Each row below is a small network's average activation on inputs in which a field has the value named, seen along a few directions.
Values that are neighbours, or in one group, have similar rows; names and order tell nothing.
Random noise pushes rows far along 3 fixed directions. That doesn't count. These rows show it; they differ only by the noise:
[  29  124 -171 -697  102  684  343  799  567 -463  290 -137  190  102
  684  821  379]
[  87  261  -81 -596  117 -234  403  313 -203 -102  188  474    9 -385
 -176 -483  442]
[ -95 -339 -103  162 -137 -306  218 -284  331  259  -73 -248  -20 -199
 -383  -21 -233]
[-120  167 -191    7  -52 -188 -101 -154  -18   30   66   89   58  186
  190   51   79]
[ -69 -264 -152 -164  -65  354  268  257  711 -103   79 -450  111   45
  247  725  -65]


Field Nefu:
b7: [-337  136  -33  183  291 -589 -201 -111 -509  159 -197  372 -353 -154
 -149 -566  -11]
b6: [  11 -300   55  228  -30 -360  167 -438  226  363 -147 -188  -49 -179
 -355 -197 -170]
b2: [-293  -95   51  192  237  -77  -19  -81 -263   12 -299 -249 -172 -152
 -114   23 -150]
b4: [ 333 -120  294  -13 -231  173 -268   39 -238 -245   30  101  212  127
   37 -348   42]
b5: [ 317  468 -107  206 -249 -215 -370   -8 -196   -9   61   54  168  396
  331 -224   56]
b1: [ 409  134   42   76 -156  333 -378  113    9 -195   23  115  423  330
  348  322   19]
b9: [-263   -1  173   93  336  196 -138  -48 -323   98 -121 -119 -267   72
  -76   12 -150]
b3: [  -5  141   42  -87  -44  474 -261 -108 -149 -223  144  100 -132  242
  216  166   50]
b8: [-274   91  -51  902 -224  108 -576 -581   44  255  -13 -103   -6  710
  384  644 -376]
Nefu is arranged as a 3 by 3 grid.
Q: List every value one step from b4, in the order listed.
A: b1, b3
Q: List every value one step from b6, in the order listed.
A: b7, b5, b8
Each value of Nefu is a pair of two hidden parts, and every pair occurs once (3 first parts, 3 second parts).
Q: Changing only the second part turns b5 into b1. b7 has the same second part as b5; what does that change turn b7 into?
A: b2

Field Mumu:
v3: [-175 -178  229  204   93  115  -71 -164 -382  139  -95   18 -112 -227
 -483 -167 -220]
v5: [-281   43 -109 -491  318  -52  588  418  202 -135   44   53 -140 -450
   22   86  299]
v6: [-191  -39  -48  -25  300 -338  309  198   -4  162 -171  -50 -206 -379
 -288 -227  -59]
v8: [ -69 -334   67  411 -164  539 -555 -349  190  -79 -110 -498  107  466
  251  725 -358]
v7: [-309  476 -226 -312  257 -127   78 -135 -194  -23  213  536 -175  185
  420  -30  450]
v2: [ 462  548 -248   79 -456  140 -499  -16   71 -177  225  193  475  775
  842  448  199]
v9: [-226  -25   28  709  156 -287 -447 -469 -268  430 -411 -357 -149  271
  -69   13 -404]
v4: [ 183 -538  247   62 -293 -215  247 -125   76   57   30  -57  -94 -473
 -833 -712 -298]
v1: [ 597  649  -23 -837 -102  244   20  758 -196 -600  428  645  359  179
  668 -245  777]
Mumu is arranged as a line.
Q: List every value one step from v7, in the order listed.
A: v5
Q: List every value one step from v8, in the order listed.
A: v3, v4
Q: List every value one step from v2, in the order listed.
A: v1
